Each row below holds a small network's activations on one input, seen along a few directions.
Each table varies a few parts of the input and shows all the possible inputs, shuffled.
Descriptions start from the smaller parts, as in this example, which fits no table here: one of 6 places along a line, together with either a single point or one of 9 places around a ring or (one of 3 separate values, together with one of 8 places around a ring).
Shared parts are said once, and a part with two or three values counts as separate values.
(in the rows, 128 means zero)

Rows:
R1: [123  93  99 122 122 124 136 103 116 138 145 167 152 141]
R2: [136 101 118 124 121 123 133 117 117 139 139 168 146 135]
R3: [118 150 115 144 141 138 125 143 145 111 123 104 113 113]
R4: [120 182 132 108 126 112 157 161 128 176 134  51 134 126]
R5: [138 105 131 123 122 124 131 119 117 139 137 165 139 132]
R6: [119 150  87 134 133 129 129 138 140 122 109 108 136 130]
R7: [126 186 123 114 120 135 155 155 133 155 128  39 138 136]
R8: [111 146 121 135 146 114 128 146 140 133 125 120 111 107]
R9: [143 120 155 129 119 143 119 119 124 113 129 129 122 133]
R10: [144 115 141 130 118 144 124 117 125 116 127 141 129 136]
R11: [111 145 101 127 140 106 130 143 135 141 116 123 129 119]
R12: [119 149  93 135 134 129 128 137 141 121 108 108 133 128]
R13: [111 146 124 137 148 116 127 149 139 132 130 118 109 104]
R14: [132 113 161 122 126 122 124 121 120 135 135 148 119 127]
R15: [144 112 131 130 117 143 126 115 124 118 128 146 136 139]
R16: [143 117 148 129 119 145 120 118 124 115 128 135 126 136]
R17: [134 124 184 126 124 143 114 115 126 104 131 107 105 130]
R18: [130 118 180 121 129 121 120 122 120 129 137 133 109 122]
R19: [143 106 110 130 115 144 129 114 122 120 132 154 148 143]
R20: [132  97  90 128 117 146 133 100 119 119 139 153 157 149]
R21: [145 109 122 129 116 146 127 116 122 119 130 151 142 140]
R22: [122 120 197 119 132 121 117 118 122 124 139 119  98 122]
R23: [135 111 151 123 124 122 127 121 119 137 135 156 126 127]
R24: [121 151 108 140 137 131 125 144 142 116 113 103 122 120]
R25: [113 147 110 130 141 104 127 148 134 138 117 115 124 115]
R26: [113 146 117 133 144 108 128 149 136 136 121 118 118 111]
R27: [138 103 105 129 115 144 131 107 122 119 133 155 150 146]
R28: [136 107 140 123 123 121 129 118 118 138 136 160 132 130]
R29: [130  98 113 123 120 123 135 110 117 138 140 169 148 137]
R30: [136 123 172 127 121 142 116 117 127 108 128 116 111 132]
R31: [121 151 102 137 135 127 125 143 140 117 109 100 127 125]
R32: [111 146  95 126 140 106 131 144 134 142 116 123 133 121]
R33: [135 115 165 122 126 122 123 124 118 133 137 144 118 124]
R34: [119 150 112 142 139 136 126 141 146 112 117 105 115 116]
Changing only one part turns R13 into R3. The same change can be made to R26. Which row results?
Answer: R24
What do these inputs look like to the network?
Answer: one of 2 separate values, together with either a single point or one of 6 places along a line or one of 10 places along a line

Rows:
R35: [125 141 146 121 129 121 133 136 127 141 131 111 121 124]
R36: [155  49 158 119 103 141 121  76  99 122 154 218 147 152]
R37: [125 144 113 136 132 135 127 137 138 118 119 109 125 125]
R38: [121 135 101 125 132 114 137 137 128 145 126 131 140 126]
R39: [122 142 151 132 137 124 119 138 135 120 123 110 106 115]
R40: [120 137  97 137 136 125 126 137 138 123 116 128 130 123]
R41: [125 144 140 133 134 132 122 136 136 118 121 107 112 120]
R42: [128 145 131 121 125 127 136 136 127 140 128 100 131 131]
R43: [126 141 118 125 128 124 137 138 129 141 128 112 134 128]
R44: [127 148 126 133 129 138 126 136 137 116 118  97 123 128]
R45: [119 139 100 136 135 129 128 134 137 121 121 119 130 124]
R46: [155  53 152 130 108 151 111  78 108 101 144 215 139 148]
R47: [120 136 104 124 131 118 138 135 128 144 130 122 139 128]
R48: [123 138 156 121 133 114 129 138 125 143 133 113 115 119]
What do these inputs look like to the network?
Answer: one of 2 separate values, together with either a single point or one of 6 places along a line
Changing only the choice among 2 separate values turns R39 into R48. The same change can be made to R46. Which row results?
Answer: R36
Which other rows does R35 become when the place on the line of 6 takes its other values? List them by row number.
Answer: R38, R42, R43, R47, R48

Rows:
R49: [103 139 160  80 132  88 149 115 108 195 143 144 129 121]
R50: [119 176 127 122 119 181 131 118 153 106  99  67 119 151]
R51: [139 162  80 101 120  77 175 163 124 215 129 158 164 116]
R52: [ 80 124  85 123 149 100 152 131 128 173 162 102 134 127]
R53: [134 176  60 133 139 110 139 178 133 143  83 101 167 128]
R54: [ 78  89  43 176 174 118 108 108 156  85 121 203 109  98]
R55: [120 118 188 109 123  84 124 140 125 156 138 116 104 132]
R56: [120 163 123 118 132 140 105 122 125 101 106  66 119 129]
R57: [118  80 154 162 148 106  76 112 152  77  89 218  84 101]
R58: [140 142 207 134 146 138 109 144 121 109 128  97  99 111]
R59: [197  28 194 122  83 189 119  60  83  94 181 222 151 162]
R60: [ 89 147  75 136 157 125 140 134 135 117 134  71 143 120]
R61: [192  61  49 121  72 157 147  93  99 129 142 227 220 187]
R62: [101 146 136 118 140 109 125 139 117 144 133  98 127 118]
R63: [105 151  69 141 140 147 131 125 135 103 126  52 129 126]
R64: [102 157 130 111 148 119 113 133 124 116 112  85 133 126]
R65: [152 198  47 141 106 172 151 166 171 126  82  79 157 145]
R66: [106 170  63 145 125 187 155 121 172 100 133  51 131 138]
R67: [129 119 218 116 140 116 117 143 112 165 153 126  91 116]
R68: [126 152  69 118 132  85 150 175 126 198 112 130 158 133]
R69: [147 158 183 138 103 171 129 122 156  99  89  70  99 156]
R70: [139 127 230  98 129 110 144 132 108 179 168 153  96  98]
R71: [131 139 186 127 132 109 112 138 128 109 102  88 113 131]
R72: [189  26 173 116  67 158 122  53  93  96 157 215 165 184]
R73: [152 185  43 139 120 130 129 172 140 120  89  80 155 127]
R74: [160  38 126 101  86 169 123  45  85 110 156 214 183 188]
R75: [147  33  64 124  89 173 145  48 102 105 190 198 197 177]
R76: [146 147 171 133 114 129 105 132 132  86 106  68  99 131]
R77: [157 151 192 140 128 159 103 139 126  86 133  77  85 110]
R78: [130 122 208  91 114  78 148 126 115 180 142 144 109 121]
R79: [ 93  99  97 151 165 113  83 106 147  83 100 216  99 101]
R80: [124 121  19 172 155 101 110 158 158 102  83 230 132 102]
R81: [136 169  56 140 128  98 152 188 133 164 118 112 162 116]
R82: [ 87 135  81 142 148 116 153 141 127 146 154  85 137 113]
R83: [128 127 193 131 123 100 122 145 120 137 122 100 108 123]
R84: [127  82 175 168 163 137  76 121 143  77 112 225  67  83]
R85: [ 93 135 140  98 141  94 124 130 118 172 140 116 124 133]
R86: [137 133 205 137 136 130 122 156 117 129 157 107  93  98]
R87: [ 90 129 105 106 140  94 176 116 119 197 166 130 140 115]
R88: [156 165 196 143 115 200 127 133 155  90 127  78  86 128]
Changing only one part turns R81 into R86. The same change can be made to R73. Which row results?
Answer: R77
What do these inputs look like to the network?
Answer: one of 5 places along a line, together with either one of 2 separate values or one of 6 places along a line
Which other rows does R80 become when the choice among 2 separate values takes its other values? List them by row number.
Answer: R61
Which other rows does R69 become when the place on the line of 6 takes its other values? List them by row number.
Answer: R55, R71, R76, R78, R83
A walk changes only the place on the line of 5. It starts at R58 and steps to R71. List the rest of the walk in order.
Answer: R64, R60, R53
